Each row below holds a small network's activations on one input, seen along a few directions.
Each table varies a few parts of the input and shows all the possible inputs, shuffled.
A made-up example of a description, with smaller parts first: one of 2 separate values, together with either a single point or one of 9 places along a line or (one of 6 places along a line, together with one of 8 places around a ring).
Shared parts are said once, and a part with two or three values counts as separate values.
(in the rows, 128 means zero)

Other details of the inputs shift rows strongly along two fixed directions, in all tables alike. That doesn't count.

Table:
x1: [123 137 120 120 144 105 135 119 100 130 124]
x2: [136 134 123 121 135 123 120 107 131 140 125]
x3: [139 138 131 131 119 149 113 112 123 120 128]
x4: [ 75  83 143 132 100 123  87 179 165 133 144]
x5: [ 52  87 150 137 137 103 105 192 166 134 132]
x6: [189  84  61 185  65  65 218 127 204  69 168]
x7: [124 145 117 125 136 122 138 131 103 142 136]
x8: [134 140 118 124 118 141 118 115 125 141 132]
x9: [133 136 124 122 117 152 118 112 124 118 122]
x10: [130 142 129 123 141 113 131 126 107 117 110]
x11: [133 149 124 117 126 127 128 137 101 115 118]
x12: [133 126 124 121 138 143 121 102 133 115 116]
x13: [145 115 169 112 140 152 162 117 132 140 128]
x14: [140 150 130 131 134 134 130 142 111 126 119]
x15: [144 132 130 135 117 148 115 116 123 134 125]
x16: [120 138 121 130 151 107 142 120 108 145 127]
x17: [134 131 117 124 139 131 121 107 134 139 125]
x18: [137 143 134 135 150 122 134 132 119 127 109]
x19: [145 122 130 134 139 139 117 108 132 131 119]
x20: [127 145 116 114 130 119 131 131  96 127 132]
x21: [125 148 118 133 135 138 140 135 117 142 124]
x22: [143 127 164 114 124 163 156 124 126 140 139]
x23: [137 143 122 121 114 134 116 116 122 141 132]
x24: [ 75  78 157 132 126 120  79 165 171 107 140]
Description of these inputs: one of 2 separate values, together with either a single point or one of 5 places around a ring or one of 6 places along a line.
Question: The inputs of x15 and x19 match in every part but the choice among 2 separate values. If x3 is changed in the same way as x15 into x19, which row does it become?
Answer: x24
Question: Change only the place on the ring of 5 in x5. List by row number the other rows that result.
Answer: x1, x10, x16, x18

Table:
x25: [116 129 125 127 122 124 119 141 126 130 131]
x26: [121 116 131 132 131 136 117 130 142 130 127]
x27: [115 123 126 126 128 117 115 133 128 126 127]
x28: [119 128 129 133 127 120 113 140 126 124 126]
x29: [119 120 137 123 135 122 128 138 133 129 124]
x30: [117 124 125 127 130 119 115 135 131 126 123]
x31: [120 122 137 124 121 137 120 134 134 125 132]
x32: [122 116 136 124 124 131 117 128 137 127 128]
x33: [155 154 121 124 154 145 145  95 104 145 112]
x34: [122 115 135 126 126 131 116 127 137 129 132]
x35: [158 163 113 121 149 140 130  83  92 144 112]
x36: [120 125 137 125 127 125 128 143 129 136 132]
x37: [118 128 125 126 122 123 117 142 127 132 132]
x38: [115 122 137 126 127 129 132 141 126 132 130]
x39: [123 116 134 125 126 133 116 131 140 126 125]
x40: [118 119 139 123 133 121 129 135 130 129 128]
x41: [162 149 118 127 124 146 147  97 112 131 123]
x42: [117 125 137 126 127 127 130 142 128 134 131]
x43: [114 127 125 130 131 120 116 134 134 126 124]
x44: [121 123 142 132 133 124 126 143 127 128 127]
x45: [117 124 139 124 130 128 129 141 126 124 131]
x46: [118 117 133 129 127 133 118 126 140 130 132]
x47: [115 123 122 133 134 121 116 134 134 131 126]
x48: [185  97  78 175  73  64 224 131 181  69 172]
x49: [116 124 137 125 129 129 131 141 127 127 130]
x50: [116 123 137 127 136 124 129 137 135 129 125]
x51: [121 120 134 129 127 134 118 130 142 126 126]
x52: [113 124 124 131 131 119 116 130 131 131 130]
x53: [170 153 121 133 130 147 141  94 110 130 118]
x54: [165 150 117 128 123 141 145 101 117 134 127]
x55: [116 128 127 124 126 125 117 140 124 119 131]
x56: [114 119 136 127 136 124 130 134 133 133 132]
x57: [160 150 122 124 129 147 140  98 112 126 124]
x58: [154 161 110 123 136 143 138  98  94 137 115]
x59: [121 123 136 126 118 135 120 136 135 131 133]
x60: [114 128 126 125 125 126 119 141 125 123 130]
Question: The inputs of x40 and x32 match in every part but one. If x38 is changed in the same way as x40 into x32, which row does it become?
Answer: x41
Question: What do these inputs look like to the network?
Answer: one of 3 separate values, together with either a single point or one of 5 places along a line or one of 6 places around a ring
Question: Change only the choice among 3 separate values in x50. List by row number the other rows that result.
Answer: x43, x51
Question: Change only the place on the line of 5 in x37. List by row number the other rows that result.
Answer: x25, x55, x58, x60
Question: Change only the choice among 3 separate values in x59. List by row number the other rows that result.
Answer: x25, x42
